Each row below holds a small network's activations on one input, seen along a few directions.
In each table, some parts of the input vary, and every possible input appears once, in random order.
Descriptions start from the smaller parts, as in this example, which fits no table here: one of 8 places around a ring, together with either a single point or one of 9 places around a ring or (one of 3 separate values, together with one of 6 places along a line).
Shared parts are said once, and a part with two or three values counts as separate values.

Other details of the inputs shift rows strongly along three fixed directions, in all tables alike. That doesn't count.

A family of inputs:
r1: [ -7 -10   6  -6  30 -31  -9 -13 -10 -32   9  15  17  17]
r2: [ 17  18  16  18  44   7 -51  27  17 -13  11  -1  16 -13]
r3: [ -2 -16  14 -28  25 -46 -23  -1 -22   1 -16  12  32   8]
r4: [ 34  15 -15  -4   4  20  -2   5  26   7   6 -26 -24 -11]
r5: [  1   7 -12 -22 -24 -14  31 -25   7   8   0  -2  -5  37]
r6: [ 25  -4  15   3  53 -20 -55  33  -1  17   0 -12   7 -28]
r7: [ 36  22 -10 -12  -3  24   0  21  13  11   6 -12 -22 -10]
r8: [ -2  -6   7  -6  26 -33  -3  -5 -19 -40  -2  18  19  10]
r9: [-27 -26 -15  13 -31  69   8 -17 -13  23  -6 -10 -16 -48]
r10: [ 18  10  13   3  41   8 -50  31  11 -26  15  -3  11 -25]
r11: [ 14   5 -17 -13 -14 -18  43 -32   0  -7 -18  -4 -10  24]
r12: [-25 -14  -8  32 -28  66  13 -15 -11  39 -17   0 -17 -38]
r13: [  5   7 -16 -40 -28  -5  28 -24  -1  -3  -1   3   1  29]
r14: [ 40   3 -11 -24   5   1 -11  17  10  41 -10 -30 -18 -20]
r15: [-18  -5  13  -2  15 -39 -11   3  -8 -21  19  15  20  24]
r16: [ 28  17  -6  -3 -13  10   4  32  21  10   9 -21 -27 -11]
r17: [-15  -2  19  10  16 -43  -4   6  -5 -22   1  17  17  24]
r18: [-14   1  15   0  20 -31 -14  -6  -2 -19   7  19  26  29]
r19: [  5   7 -16 -23 -18 -11  32 -32   5   5  -3  -1  -5  35]
r20: [ 36  14 -19  -4   4  17   0   4  21  -1   7 -30 -24 -18]
r21: [  1  10  -7 -13 -30 -22  39 -13   4  10  -6   1  -8  36]
r22: [ -7  -7   2   1  31 -35  -8 -17  -9 -36   3   9  18  14]
r23: [ 32  20 -14 -17  -5  26  -7  15  18   9  13 -20 -18  -9]
r24: [-42 -30   8  53  23  43 -32  -8 -19  -2  -4   2   9 -58]
r25: [ -3  -2 -13 -27 -34 -21  34 -13   6  -3   5  -8  -7  29]
r26: [-66 -43  10  28   0  13   7 -31 -51   1  -6  41  18 -12]
r27: [-13   0  22  10  11 -39  -6   7  -2 -24  -7  18  26  25]
r28: [-33 -18  -5  22 -45  60  13   5 -16  36  -3  -3 -18 -42]
r29: [  2   2 -15 -32 -27 -12  32 -19   1   4   8   1  -6  33]
r30: [ 23  19  -6   3 -12  11  -3  20  33  12   8 -31 -21  -6]
r31: [-19  -8  14  -9   8 -37 -13   8  -7 -31  13  12  23  20]
r32: [ -3   1 -12 -19 -32 -23  34 -18  10   1   1  -9  -8  32]
r33: [-25 -21 -16  32 -27  64  11 -27  -5  23 -18 -17 -14 -48]
r34: [  2   2  -8 -26 -37 -20  38  -5  -1  -3  -4   0  -8  28]
r35: [ 32  24 -11  -3  -1  24  -6   7  28  14   4 -21 -16  -4]
r36: [ 16  13  19  19  42  -2 -42  42   6  -7  22   6  -1 -15]
r37: [-19  -3  14 -11   9 -34 -14   7 -10 -25  17  16  25  22]
r38: [ 20  13  14  13  47   3 -42  39   2 -13  19   7   1 -19]
r39: [-54 -24  20  53   4  41 -37  11 -13  14   5   8  15 -45]
r40: [ -3   3 -10 -34 -41 -16  30 -11   6  -6   0  -6   1  28]
r41: [ 42  10  -6 -14   3   3 -14  12  20  43 -25 -32  -7 -15]
r42: [ -1 -14  15 -11  32 -51 -20  -9 -14   8 -22   8  30  15]
r43: [ 23  19  -9  -9 -14  15  -4  25  24  14  21 -25 -21  -7]
r44: [  6   2 -19 -33 -20  -9  32 -26  -2   0   5   1  -6  30]
r45: [ 41   5 -10 -27   1   4 -13  18   9  39 -12 -30 -14 -21]
r46: [-66 -36  15  33  -4  17   4 -33 -43   1 -22  41  30  -8]
r47: [-23 -21 -10  33 -23  63  17 -18 -11  32 -19  -5 -23 -44]
r48: [ 24  20  -5   3 -15  13  -4  20  35  11   4 -30 -17  -5]
r49: [ 27  22  -8 -19 -14  25  -9  22  23  11  14 -18 -14  -8]
r50: [ 29  28   0   6 -15  15   0  27  28  18  -2 -18 -15  -2]
r51: [ 32  22  -6 -12 -10  21  -1  27  16  15  10 -12 -22  -7]
r52: [ 14 -11 -14 -34 -12 -34  25 -27  -7  34 -25 -11  -3  22]
r53: [ -7  -5   5 -13  22 -28 -12 -11 -12 -43   2  13  27   9]
r54: [ -3   7 -10 -18 -31 -20  32 -19   9   7   1  -6  -4  36]
r55: [-10  -5   7  -7  28 -30 -12  -9 -12 -24  15  20  19  23]
r56: [ 14   0 -15 -22 -15 -15  41 -26  -3  -3  -9   3 -14  26]
r57: [-75 -41  20  40 -15   3   7 -22 -36   0 -17  32  24 -10]
r58: [-76 -39  19  21 -21  10   3 -14 -47  -2  -6  40  28 -13]
r59: [-46 -26  19  52  15  42 -30  13 -24  17   4  20   3 -47]
r60: [-27 -28 -16  17 -27  66  11 -18 -12  25  -4 -11 -20 -48]
r61: [ 40   8  -8 -13   8  -1 -11  11  16  45 -18 -33 -16 -16]
r62: [-22 -23 -12  31 -23  62  17 -17 -13  32 -15  -4 -25 -45]
r63: [ 10   9 -12 -34 -26  -7  35 -17  -7  -1  -8  11  -3  28]
r64: [ 34  18 -13  -2   4  20  -2   4  28   7   2 -27 -22 -10]
r65: [-14  -2  17   3  16 -41  -5   9 -13 -18  12  22  15  24]
r66: [-10   2  18 -12  14 -29 -10   8 -15 -23   6  30  24  21]
r67: [ 15   0 -20 -19 -15 -18  43 -28  -5  -9 -11  -2 -13  21]
r68: [-11   2  17   5  24 -35  -6   0 -10 -15   4  25  18  27]
r69: [ 16  13  18  14  41   0 -42  45   5  -9  23   7   1 -16]
r70: [ 24  15  19  24  47   4 -42  30  14 -18  -2   1  10 -19]
r71: [ -7   2  13   4  30 -32  -6  -6 -13 -19   0  26  17  25]
r72: [  3   9  -9 -22 -29 -10  29 -24  11   6  -7   0   5  38]
r73: [ -5  -3   7   3  26 -30 -10 -18  -3 -38  -8   9  30  16]
r74: [  8  14  22  24  30  -4 -49  40  25 -16  11 -10  15 -14]
r75: [ 20  15  15  22  50   0 -42  34   6  -9  15   6   0 -16]
r76: [-79 -50  13  29 -15   3   2 -24 -38  -4   1  25  21 -12]
r77: [ 22  10  15  10  46   4 -42  37   4 -23  11   2   3 -24]
r78: [-38 -18  -6  14 -49  64   5   0  -9  33   1  -8 -10 -42]
r79: [  2   5  -6 -28 -40 -18  37  -5   1  -4  -7   2  -4  27]
r80: [ 29  17  -5   2 -12   9   4  29  22  12   9 -22 -28  -9]
r81: [-10   3  19   5  21 -33  -8   0  -7 -16   0  26  22  28]
r82: [ 13   4 -13 -33 -24  -8  37 -21  -4  -9 -13   6  -5  23]
r83: [ 40  22 -12   7   3  17   5   7  23   3 -11 -24 -21 -15]
r84: [  9   3 -15 -21 -18 -11  33 -35  10  -4 -13  -6  -2  30]
r85: [-63 -43   8  21  -5  14   7 -32 -51 -18 -19  34  26 -25]
r86: [-33 -14  -2  36 -41  57  13  -2  -6  42 -13  -4 -16 -37]
r87: [ 28  19  -9 -17 -11  23  -7  21  21  12  17 -20 -18  -7]
r88: [  2   8  -9 -15 -30 -23  39 -12   2   9  -2   2 -11  35]
r89: [ 14   3 -19 -15 -14 -19  43 -30  -2  -8 -15  -3 -13  22]
r90: [ 10  -1 -22 -32 -22 -11  34 -30  -2 -16  -6  -9  -4  19]
r91: [ 23  21  -8  -1 -11  12  -4  21  28  17  16 -26 -22  -4]
r92: [ 25  16  15  28  47   1 -40  27  12 -25  -4  -4  10 -24]
r93: [ 28  19  -5   6 -11   8   4  28  25  14   5 -22 -28  -7]
r94: [-64 -42  13  35   1  13   8 -38 -41  -5 -24  36  23 -14]
r95: [  2   5 -10 -24 -32 -20  39  -7  -3   5   3   4 -10  31]
r96: [ 24  26  -4   1 -16  17  -6  20  34  16   5 -26 -10  -2]
r97: [ -7 -10   1  -7  29 -33  -8 -13 -13 -40   7  11  19  11]
r98: [-14  -5  11  -6  21 -33 -12  -3  -9 -20  18  19  19  25]
r99: [-30 -20 -15  25 -27  66   8 -19 -10  37  -3  -7 -19 -39]
r100: [ 19  13  15  19  46   6 -48  24  20 -21   5  -6  14 -18]
r101: [ 24   9   9  18  50  -2 -37  32   3 -27  11  -3   0 -29]
r102: [ -4  -8   9  -5  30 -32  -3  -4 -16 -31   3  23  15  15]
r103: [  2   4 -14 -24 -24 -15  32 -24   5   8   4  -1  -7  36]
r104: [ 17  20  24  24  38   2 -45  40  15  -7   7   6  12 -11]
Description of these inputs: one of 8 places along a line, together with either a single point or (one of 2 separate values, together with one of 6 places along a line).
- Changing only the place on the line of 8 turns r98 into r87. The same change can be made to r56. Which row results? => r77
- Changing only the place on the line of 8 turns r24 into r53. The same change can be made to r21. Which row results? => r58
- Changing only the place on the line of 8 turns r86 into r88. The same change can be made to r39. Which row results? => r91
- Which other rows does r9 become when the place on the line of 8 takes its other values? List them by row number. => r1, r4, r10, r60, r64, r84, r100
- Which other rows does r104 become when the choice among 2 separate values takes its other values? List them by row number. => r72
- Which other rows agree with r97 in the place on the line of 8? List them by row number. => r14, r16, r25, r29, r38, r43, r44, r60, r69, r95, r101, r102
- Which other rows does r70 become when the place on the line of 6 takes its other values? List them by row number. => r27, r46, r50, r92, r104
- Which other rows does r81 become when the place on the line of 6 takes its other values? List them by row number. => r12, r57, r83, r86, r94

A family of inputs:
r105: [-11   4   4  37  -5  62 -17  23   6   3  14  -3 -15 -45]
r106: [ -4 -10   0  32  22  60 -35  13  -5   6   0  -9  -8 -64]
r107: [ 28  12 -10 -18   6  -5  -1   5  15  -6  10 -17 -11   2]
r108: [  7  13 -15 -26 -29  -5  37 -19   7 -17   4   2  -7  33]
r109: [ 14  -4  -8 -15  -6 -18  17 -10  -1  12 -17  -9  -5   8]
r110: [ -8  -1   4  13 -12  21 -15  27   6  14  10 -12  -7 -25]
r111: [ 29  20   0  -9   3  -2 -13   6  28  21  -6 -19   1  10]
r112: [ 52  33   1 -18  17 -17 -27  46  33  -3  20 -29 -11   0]
r113: [-17 -22 -11  27 -11  63   8 -20 -17  20 -18  -3 -14 -49]
r114: [ -3   0   5  37  17  65 -43  31   5   1  16 -11  -9 -65]
r115: [ 26  26   1 -14 -17 -25  16  22  23  -1   9 -11 -12  31]
r116: [ 27  12  -1 -21   8  -2 -14  17   9  15   5 -11  -4  -1]
r117: [-59 -28   5  27 -40  48  12 -10 -26  35  -4  17  -2 -25]
r118: [ -7  -5   5  40  18  57 -47  34   6   9  20 -15 -13 -65]
r119: [ 11  -3 -19 -23 -13 -23  40 -36  -6  -3 -16  -1  -7  28]
r120: [-31 -23   4  36 -15  41 -17  -3   0  33 -16 -17   2 -43]
r121: [-23  -5  -7  19 -36  30  28  -7  -1   9   4   0 -17  -5]
r122: [ 35  16  -7 -32   8 -19  -2   5   9  12  -3  -9  -4  16]
r123: [ -9 -11 -21 -27 -34   8  45 -44 -13  -3 -11   3  -3  16]
r124: [-34  -4  28  13  36 -53 -12  -2 -21 -65  14  49  42  43]
r125: [-12 -17 -17 -42 -45 -29  51 -40 -14   9 -16   1   0  36]
r126: [ 46  20  -4 -12  13 -23   3  15  18   8 -10 -18 -16   4]
r127: [-25 -21  32  -9  61 -88 -36  -1 -31 -50   2  36  55  32]
r128: [-12  -6 -19 -11 -36   6  42 -52   3   1 -22  -3   4  25]
r129: [ 51  40   4 -22  14 -13 -23  46  35   2  22 -16 -10  14]
r130: [-45 -20  -9  12 -46  23  40 -28 -16   7  -1  10  -7   2]
r131: [ 11   6 -19 -19 -26 -14  35 -36  19   3 -13 -17  -5  33]
r132: [-16 -13  31  20  76 -65 -36   0 -27 -53   2  40  40  16]
r133: [-91 -42  47  61  33   3 -50  12 -50 -12   7  58  46 -23]
r134: [-45 -34  29   6  46 -56 -21 -20 -47 -23 -12  51  52  23]
r135: [-16 -11 -12 -29 -44  -2  38 -29 -13  23  -8   6  -1  24]
r136: [ 80  46   1   0  57  -6 -33  43  37 -22   7 -20 -18 -10]
r137: [-21  -7   4  15 -27  17   5  12   0  16   4  -1  -8 -13]
r138: [ -8 -13 -12 -16 -27  -8  44 -38 -21  28 -29  13  -5  19]
r139: [ 33  12 -14 -21   9 -10   4  -1  13  -5   2 -18 -12   6]
r140: [ 47  37   2 -10  27 -21 -25  41  37 -26  29 -16 -10  13]
- Describe the family of inputs behind these rows. => one of 4 places along a line, together with either a single point or one of 8 places along a line
- Changing only the place on the line of 4 turns r137 into r117. The same change can be made to r125. Which row results? => r116

A family of inputs:
r141: [ 19  13  -7 -18 -20 -10  25   2   8  13  -3  -5 -15  20]
r142: [ 13  16  16   6  37 -35 -18  17   4 -28   7  14  12  19]
r143: [-23 -10   4  11   4  12  -3 -13 -11 -11   2  14  11  -4]
r144: [-20  -9   5  14   5  10   1  -9 -14 -11   0  18   6  -4]
r145: [  2   2   7   2   6  -5 -10  21  -4   4   8   4  -4  -5]
r146: [ 4  7  9 12 10 -2 -8 15  2  2  0  4 -2 -2]
r147: [-25 -16   4  14  -1   1   3  -3 -15 -16   6  10   3 -10]
r148: [ 21  15 -13 -12 -15  -3  30  -7  11  -3  -2  -6 -18  19]
r149: [ -4  -2   6   0   2  -7 -15  17   4   2  10  -7   2  -6]
r150: [ 25  19  -1 -40   3 -40   6   5  10 -12  12   2   6  41]
r151: [ 18  13  -8 -11 -21 -13  25  -3  15  10  -6 -11 -13  20]
r152: [ 25   4  11  -9  51 -44 -28   3   0 -15 -11   4  21  11]
r153: [  0 -17  -1  26  28  34 -26  -2  -8  10 -13  -9  -2 -50]
r154: [ 13  11   7  35  17  31 -30  34  18   9   7 -17 -14 -39]
r155: [ -1 -12  10   1  45 -38 -19 -17 -17 -20 -15  15  27   8]
r156: [ 19  17  -9 -21 -19  -1  19  -8  15  10  -4  -6  -6  23]
r157: [-45 -47 -17 -16 -25  -7  48 -70 -47  -1 -30  21  13   8]
r158: [-22 -13   4  12   1   6   4  -3 -19 -15   5  16   2  -9]
r159: [-11  -9 -18  -3 -55  34  33 -15   5  40 -11 -21 -22 -11]
r160: [ 31  23 -11   3 -10  33   4  14  22  18   0 -17 -25 -12]
r161: [ 18  14  -9 -26 -21  -3  18  -4  11  13   0  -7  -7  22]
r162: [ 20  14  -9 -23 -20  -4  22   0   8  13  -2  -3 -11  22]
r163: [ 21  17  -9 -17 -18  -3  23  -4  11  10  -5  -2 -11  22]
r164: [-16 -11  11  32   2  27 -24  23  -4  19   3  -5  -6 -38]
r165: [ -1 -16  13 -10  43 -42 -26  -2 -22 -12  -6  13  26   3]
r166: [ 10   8   1  17  13  40 -35  30  15  -4  19 -18 -10 -41]
r167: [ 27  19 -14   0 -11  34  -2  10  29   9   7 -28 -22 -15]
r168: [  0   5   5  13   8  -1 -13   8  11  -6   3  -7   4  -4]
r169: [  5   6   1   2  10   9  -7  12  -2 -16  12   7  -3  -7]
r170: [ -1   3   7   0   5   0 -19  13   7   4   6  -4   7  -2]
r171: [-24 -14   5  21   2   1   3  -7 -10 -11   0   9   4  -6]
r172: [-14   0  15   2  27 -28 -15  -6  -9 -28   4  24  30  23]
r173: [  0   5   7   5   7   2 -18   8  10   1   3  -3   8  -1]
r174: [-27 -18   8  10  -5  -7  -2   4 -17   4   3   9   5  -7]
r175: [-40 -45  -8  14 -20  36  12 -36 -35  41 -32   3   1 -38]
r176: [ 28  25  -2 -24   8 -37   3  -2  21 -21   5  -5   9  42]
r177: [-27 -16   2  10  -3   3  -2  -6 -11 -17   7   5   8  -9]
r178: [ 28  19 -15  -9 -13  37   2  14  20   6  12 -21 -24 -17]
r179: [-24 -14   8   3  -2   3  -4   2 -21   5   4  18   8  -4]
r180: [-33 -19 -11  -6 -34 -10  41 -42 -13  -7 -10   8   6  24]
r181: [ -3   0   5  -5   2  -1 -19  14   3   3  11  -4   5  -4]
r182: [ 15  12  -9 -15 -23 -11  20  -5  19   9  -5 -16  -8  20]
- Describe the family of inputs behind these rows. => one of 6 places along a line, together with either a single point or one of 6 places around a ring
- Changing only the place on the line of 6 turns r174 into r147. The same change can be made to r165. Which row results? => r157
- Changing only the place on the line of 6 turns r142 into r148. The same change can be made to r168. Which row results? => r180
- Which other rows agree with r141 in the place on the line of 6? List them by row number. => r159, r161, r162, r164, r170, r175
- A walk changes only the place on the ring of 6. It starts at r145 and steps to r179. List the rest of the walk in order. => r150, r181, r149, r174
- A walk changes only the place on the ring of 6. It starts at r182 and steps to r151. List the rest of the walk in order. => r146, r163, r156, r173

A family of inputs:
r183: [  0   8 -13  29 -36  72  -2  17  22  30  12 -31 -32 -50]
r184: [-41 -26   2  14 -20  24  15 -31 -12  -6  -5  14   7  -3]
r185: [  8  11  -8  -8   7  -7  19 -15  -2 -18  -6   9  -2  12]
r186: [-42 -40  -8  22 -23  45  25 -37 -41  38 -32   9   2 -29]
r187: [ 14  19 -14 -18 -37   5  44  -6  10   3   5  -7 -22  24]
r188: [ 33  36   0 -24 -20 -13  13  28  26  11  13  -9 -19  29]
r189: [ -5 -21   6 -10   2 -43  -1 -25 -11   8 -23   9  21  28]
r190: [ 36  16   4  12  48  -9 -43  26  21 -20   7 -18   3 -19]
r191: [ -8  -4  -6 -23   9 -44  33 -34 -19 -25 -20  21  12  34]
r192: [ 43  11 -20 -13 -21  10  20   4  18  51 -22 -27 -32 -10]
r193: [-63 -25  26  56  -1  54 -40  23 -12   8   7  10  12 -56]
r194: [ 46  34   3  -5  43 -13 -29  20  31 -30  13 -17  -2  10]
r195: [  9 -10 -10 -41  -7 -22  12 -11 -20  -8   5   8   3  20]
r196: [-34 -19   8   6   8 -29  16 -25 -26 -34   2  39  22  24]
r197: [-28  -2   8  -5 -22 -25   8  -4  -3  -1   9  12  15  34]
r198: [ 24   6  22  16  59  -9 -59  28  10  -7   1 -12  15 -20]
r199: [-20 -19  14   1  52 -18 -58  23 -18 -24  22  10  33 -25]
r200: [ 26  25 -14  -8 -43  23  27  19  25  26  10 -20 -36  -1]
- Describe the family of inputs behind these rows. => one of 2 separate values, together with either a single point or one of 8 places along a line
- Changing only the choice among 2 separate values turns r189 into r192. The same change can be made to r198. Which row results? => r186
- Which other rows does r193 become when the choice among 2 separate values takes its other values? List them by row number. => r200
